A small network was shown many inputs. Here are its activations along a few directions, one row for each input.
Each table varies a few parts of the input and shows all the possible inputs, shuffled.
Descriptions start from the smaller parts, as in this example, which fits no table here: line(6) and (point or ring(9) or (values(2) and ring(5))).
Shared parts are said once, and a part with two or three values counts as separate values.
(in the rows, 128 means zero)

Other details of the inputs shift rows strongly along two fixed directions, in all tables alike. That doesn't count.

Rows:
R1: [ 81 144  62 154 148  84 128 166 161  75 113 116 129 127]
R2: [115 160 168  71 136 149 142 184 155 133 120 108 199 120]
R3: [105 134  83 177 111 156 139  61  90 109 179 141  67 119]
R4: [118 171  83 131 151  95 144 176 150  49 121 121 112 112]
R5: [ 62 157  85 125 157 103 121 187 149  58 124 115 117 128]
R6: [176  97 163 141 114 145  84  97  70 229 103 131 134 148]
R7: [127 159  86 134 124  71 139 149 162  53 122 101 102 120]
R8: [113 127  77 195 101 144 138  56  98 115 169 138  78 115]
R9: [113 121 171 120 106 173 152  96 107 215 154 143 158 138]
R10: [ 88 142  76 137 138  71 124 154 169  67 123  99 117 141]
R11: [180 141 198 106 135 132 156 147 183  88  95 107 193 139]
R12: [125 109 163 135 100 166 158  96 115 220 142 142 171 140]
R13: [192 105 166  95 145 111 125 186 200 152  80 161 161 124]
R14: [132 139  74  94 142  86  87 202 168  73 133 151  91 105]
R15: [139 110  68 160 102 101  56  77  65 170 150  91  61 136]
R16: [ 95 101 187 144 127 158 151 100 114 194 124 170 130 166]
R17: [133 132 192  80 161 167 150 156 132  89 100 108 195 112]
R18: [160 152 208  88 155 170 158 179 157  79 100 123 186 126]
R19: [150 111 173 109 103 158  71 103  54 211 112 140 116 147]
R20: [100 102  83 165 113 126 130  38  84 113 182 108  90 119]
R21: [ 83 114  80 163 125 151 133  52  71 116 176 122  88 106]
R22: [146 119 173 119 157 143 153 139 146 107  94 107 210 114]
R23: [ 88 138  96 161 111 140 142  93  73 117 178 161  42 120]
R24: [166  79 182 117 114 150 122 108 135 220 130 204 100 140]
R25: [151 108 199 154 110 155 173  92 113 191 114 175 130 141]
R26: [141 158  59 118 144  89  52 164 102 105 106  86 115 118]
R27: [196 100 176  78 136 100 126 174 205 148  85 143 149 138]
R28: [107 153  52 115 117  88 129 156 158  86 154  69 142 125]
Description of these inputs: line(4) and (values(2) or ring(5)).
Changing only the line(4) part turns R21 into R20. The same change can be made to R9. Which row results?
> R28
Which other rows does R15 become when the values(2) part takes its other values? List them by row number.
> R27

Rows:
R29: [122 112 158 135 113 169 120  86  66 187 138 141 124 135]
R30: [183 128 122 124 133 101 118 137 158 103  99  87 164 125]
R31: [169 127 196  81 151 111 149 206 205 126  76 146 183 143]
R32: [ 48 181  81 135 155 132 181 146 143  12 154  81 169 104]
R33: [ 57 131  21 163 104 102  97 106  97 151 178 140  50 126]
R34: [173  96 162 147 107 140 132  64 109 176 129 137 118 135]
R35: [142 138 123 103 149  95 131 194 188  81 106 137 135 120]
R36: [172 142 190  77 156 131 115 183 142 126  69  78 225 132]
R37: [ 82 140  25 168 113 116  83  83  57 108 174  98  54 113]
R38: [141 158  47 137 149  72 103 159 153  30 122  90 105 104]
R39: [139 147 226 111 159 161 228 162 200  60  97 119 229 127]
R40: [177  93 245 119 113 171 153  96 126 197 109 179 142 151]
R41: [108 112 156 124 112 157 126 109  97 200 147 163 113 138]
R42: [115 120 160 129 109 168 123  95  78 182 144 149 113 139]
R43: [107 106  85 160 103 105 124  99 131 160 152 166  62 134]
R44: [141  93 167 139 116 150 141  94 127 174 136 183  95 139]
R45: [129 115 102 148 108 134  90  78  75 163 145  91 123 132]
R46: [110 110 159 126 115 166 125 102  93 195 141 161 113 139]
R47: [111 151 105  98 144 106 115 195 157 115 119 119 147 128]
R48: [135 160  32 139 150  74 105 167 157  15 127  96  98  96]
Changing only one part turns R36 into R34. The same change can be made to R45. Which row results?
> R30
Describe the family of inputs behind these rows.
> values(2) and (point or line(9))
Which other rows does R47 become when the values(2) part takes its other values? List them by row number.
> R31

Rows:
R49: [182 121 166  98 135 108  97 177 153 158  80 124 158 140]
R50: [128 156 106 116 151  99 126 174 158  60 101  96 149 115]
R51: [153 127 214 100 133 166 139 145 131 159 104 132 185 142]
R52: [115 140  80 132 128 106 130 142 157  87 138 123 116 114]
R53: [105 139  80 139 139 107 122 142 136  93 141 125 108 118]
R54: [146 128 198  90 136 149 149 163 155 151 106 140 173 141]
R55: [135 154 113 108 148 102 130 175 158  76 104  86 175 120]
R56: [107  99 132 161  98 147 143  63  94 186 162 162  79 143]
R57: [126 104 133 156  98 155 136  50  84 180 164 141 105 131]
R58: [159 121 218 112 131 156 147 132 137 162  96 133 186 150]
R59: [157 122 208 107 135 148 149 135 140 161  96 123 189 145]
R60: [129 150 111 104 153 107 125 180 154  79 104  88 179 118]
R61: [192 112 167  93 135 108  99 176 156 147  86 125 158 132]
R62: [104 147  86 120 130 111 124 155 147  95 140 122 120 114]
R63: [128 152 113 108 156 107 123 182 157  78 103  87 171 120]
R64: [101 128  41 169 115 110 123  91 113  94 176 134  56 108]
R65: [126 157 102 100 149 111 123 178 148  77 114  88 168 112]
R66: [121 153 105 113 155 102 122 179 154  62 107 105 148 121]
R67: [130 112 187 123 118 163 138 103  99 175 132 155 133 140]
R68: [124  95 135 168  94 161 144  44  83 183 165 170  72 134]
R69: [101 101 129 157 101 150 137  71  93 186 166 162  79 143]
R70: [116 149 103 108 149  99 125 188 175  76 111 112 155 119]
R71: [139 114  95 130 112 116  78 105  95 180 138 144  77 132]
R72: [145 107 174 126 119 151 154 105 134 165 131 153 128 141]
R73: [173 109 226 106 135 164 153 125 144 159  94 142 179 140]
R74: [109 141  90 132 141 114 118 142 128  86 124 110 121 117]
R75: [150 128 201 100 138 155 147 156 139 153 101 144 175 134]
R76: [ 92 141  59 148 120 120 113 110  98 108 163 105  90 112]
R77: [140 136  65 120 135  83  72 162 134 117 115 111 101 125]
R78: [ 88 133  49 164 121 113 116 106 102 103 161 132  69 116]
R79: [143 122 193 107 133 136 152 150 162 156  96 144 176 142]
R80: [ 85 134  44 172 111 106 116  80  91  97 172 125  48 121]
R81: [146  94 188 140 110 166 149  65 101 181 139 163 114 145]
R82: [110 141  82 143 134 102 128 137 139  90 139 123 105 117]
R83: [126 107 179 131 113 170 136  88  89 184 135 151 124 135]
R84: [110 145  79 146 131 105 128 136 131  88 133 122 103 117]
R85: [103 134  49 172 110 117 114  79 101  96 174 117  65 113]
R86: [123 154 103 117 152 110 119 175 152  69 108  96 156 121]
R87: [132  99 155 157  99 162 138  47  87 191 160 146 104 136]
R88: [125 115 166 127 117 158 140 105 111 175 143 158 123 135]
Changing only one part turns R80 into R66. The same change can be made to R79. Which row results?
> R70
Changing only one part turns R69 into R72. The same change can be made to R74. Which row results?
> R73
Describe the family of inputs behind these rows.
> line(4) and (point or line(9))
Which other rows does R88 become when the line(4) part takes its other values? List them by row number.
> R53, R64, R82
Which other rows does R54 become when the line(9) part takes its other values? List them by row number.
> R51, R62, R65, R67, R75, R76, R83, R88
